A small network was shown many inputs. Here are its activations along a few directions, one row for each input.
In each table, some parts of the input vary, and every possible input appears once, in random order.
A made-up example of a description, with smaller parts first: one of 2 separate values, together with either a single point or one of 9 places around a ring or (one of 5 places around a ring, together with one of 6 places along a line).
Shared parts are said once, and a part with two or three values counts as separate values.
(in the rows, 128 means zero)

Other details of the inputs vary at random and push rows far along two fixed directions, the same in every table; ignore that.

Table:
row 1: [ 90 116 142 145 112 104 136  95 101 164 110]
row 2: [150 136 100 114 161 116  97 141  87 142 137]
row 3: [ 84 118  94 152 120  98  99  91 108 171 124]
row 4: [158 137 144 105 159 125 135 150  90 124 127]
row 5: [153 128 118 101 140 178 146 183 193  48 152]
row 6: [ 85 122 139 147 116  95 134  94 111 164 116]
row 7: [152 140  99 111 163 111  98 143  91 138 139]
row 8: [152 132 144 110 157 126 131 149  86 125 130]
row 9: [100 121 146 147 100 101 139 102 125 168  98]
row 10: [ 87 121 139 149 118  97 136  94 111 164 118]
row 11: [170 133 149 106 144 134 136 162 105 124 116]
row 12: [ 96 115 147 150 105 100 133  99 119 169  97]
row 13: [163 140 148 103 152 121 131 157  96 127 123]
row 14: [162 132 149 106 150 128 130 155  90 126 122]
row 15: [ 99 123  95 169  71 167 122  84 218 101 151]
row 16: [171 151 127 137 110 139 110 111 125 142 128]
row 17: [142 129 115 102 146 172 141 174 185  52 163]
row 18: [ 86 118 141 148 112  97 139  91 110 164 111]
row 19: [171 144 129 141 112 147 109 114 117 141 127]
row 20: [163 135 148 106 154 124 131 156  95 126 123]
row 21: [171 144 128 141 112 146 111 112 119 142 129]
row 22: [135 132 111 100 148 170 143 168 179  52 165]
row 23: [127 121 110 110 148 174 141 164 178  52 169]
row 24: [155 134 144 107 154 128 135 149  88 126 128]
row 25: [ 65 100 112 151  83 157 147 113 213  94 133]
row 26: [ 63  99 111 152  88 154 143 111 213  94 137]
row 27: [ 99 122 146 145  99 101 138 103 125 169  96]
row 28: [ 86 117 140 150 118  97 134  93 108 165 115]
row 29: [150 143  99 111 162 110  98 142  93 140 140]
row 30: [167 139 149 106 149 126 133 159 106 126 117]
row 31: [ 83 119  92 151 122  93 100  89 115 173 125]
row 32: [ 89 122 140 145 114  98 138  94 110 164 113]
row 33: [160 131 148 107 150 127 131 154  93 128 124]
row 34: [171 150 128 140 111 139 112 110 126 142 130]
row 35: [132 126 111 107 153 169 143 168 179  50 169]
row 36: [174 147 128 140 114 142 110 111 123 141 128]
row 37: [ 55 114  59 148 108 137 109 103 205 102 161]
row 38: [168 140 149 103 148 124 131 160 105 127 115]
row 39: [168 132 150 106 147 132 130 160  98 125 115]
row 40: [ 64 103 112 152  90 148 145 111 217  93 136]
row 41: [ 89 115 145 150 106  95 135  94 116 167 106]
row 42: [173 136 149 105 147 132 136 164 107 122 114]
Each input here is: one of 6 places along a line, together with either one of 2 separate values or one of 5 places along a line.
Q: Changing only the place on the line of 6 turns row 34 into row 16. The same change can be made to row 29. Which row results?
A: row 37
Q: Changing only the place on the line of 6 turns row 23 into row 8. The same change can be made to row 24. Which row results?
A: row 1
Q: Start at row 27 and move only the place on the line of 6, one step at a time. The first step leads to row 9. Which rows follow, in order?
A: row 5, row 42, row 11, row 25
Q: Which other rows does row 13 become when the place on the line of 6 takes its other values? List them by row number.
A: row 14, row 17, row 20, row 33, row 41

Table:
row 43: [141 123 149 134 126 124 127 120  85 153 112]
row 44: [135 128 135 124 121 146 137 140 151 108 130]
row 45: [123 130 133 120 135 136 143 139 146 104 140]
row 46: [121 122 126 116 133 135 136 150 149 108 129]
row 47: [120 119 127 124 138 147 137 133 131 100 147]
row 48: [128 125 138 128 134 103 125 128 103 155 108]
row 49: [116 114 138 131 131 112 126 123  89 156 110]
row 50: [145 141 131 127 140 110 119 119  89 153 129]
row 51: [121 130 136 117 133 135 149 140 146 102 136]
row 52: [ 25 109  98 188  66 106 123  39 175 166 128]
row 53: [134 128 138 121 120 144 144 142 151 106 126]
row 54: [126 130 127 125 137 136 136 135 146 105 143]
row 55: [139 128 128 129 125 145 131 136 151 109 133]
row 56: [141 138 140 126 140 109 123 121  93 148 126]
row 57: [135 135 116 130 131 106 107 119  97 163 116]
row 58: [159 140 132 131 128 118 114 120  95 158 118]
row 59: [130 128 104 123 133 137 117 140 145 113 140]
row 60: [156 137 141 129 128 118 117 123  98 153 116]
row 61: [127 124 114 121 134 136 121 143 147 109 136]
row 62: [146 137 107 129 122 149 114 127 149 115 141]
row 63: [120 122 130 113 132 133 143 151 150 106 125]
Q: What is each input in this table made of?
A: one of 3 separate values, together with either a single point or one of 6 places along a line
Q: Changing only the choice among 3 separate values turns row 59 into row 50. The same change can be made to row 46. Which row results?
A: row 45
Q: List by row number the other rows that have the choice among 3 separate values in common with row 44.
A: row 43, row 53, row 55, row 58, row 60, row 62
Q: Which other rows does row 55 become when the choice among 3 separate values takes its other values? List them by row number.
A: row 48, row 54

Table:
row 64: [ 81 108 131 136  94 175 169 133 237  54 148]
row 65: [242 169 121  76 194 153 105 195  76  99 156]
row 66: [ 95 118 184 156  91  77 151  88  90 205  68]
row 67: [ 59 105  72 147 106 154 128 115 224  80 157]
row 68: [ 99 126 129 150 125  76 114  84  77 194 105]
row 69: [106 122  73 156  86 191 115 104 231  73 168]
row 70: [ 53 101  94 133 106 154 142 131 219  73 151]
row 71: [133 138 136 167  94  89  98  62  76 214  98]
row 72: [238 169 124  77 195 146 104 192  77  98 156]
row 73: [ 85 118 150 141 121  76 129  92  76 189  98]
row 74: [ 65  97 112 141 105 168 156 131 220  64 154]
row 75: [ 97 118 182 155  88  82 156  80  86 202  73]
row 76: [211 142 161  72 194 147 139 207  84  83 137]
row 77: [208 149 138  63 195 148 132 210  79  83 145]
row 78: [124 136 131 150 116  75 101  85  70 211 101]
row 79: [209 141 157  71 192 147 138 215  91  85 133]
row 80: [133 135 134 166  91  88  95  67  77 219  91]
row 81: [ 66 109  74 146 110 161 132 113 215  77 164]
Q: What is each input in this table made of?
A: one of 3 separate values, together with one of 6 places along a line
Q: Changing only the choice among 3 separate values turns row 74 into row 79. The same change can be made to row 65. Which row results?
A: row 78
Q: Which other rows does row 73 become when the choice among 3 separate values takes its other values? List them by row number.
A: row 70, row 77
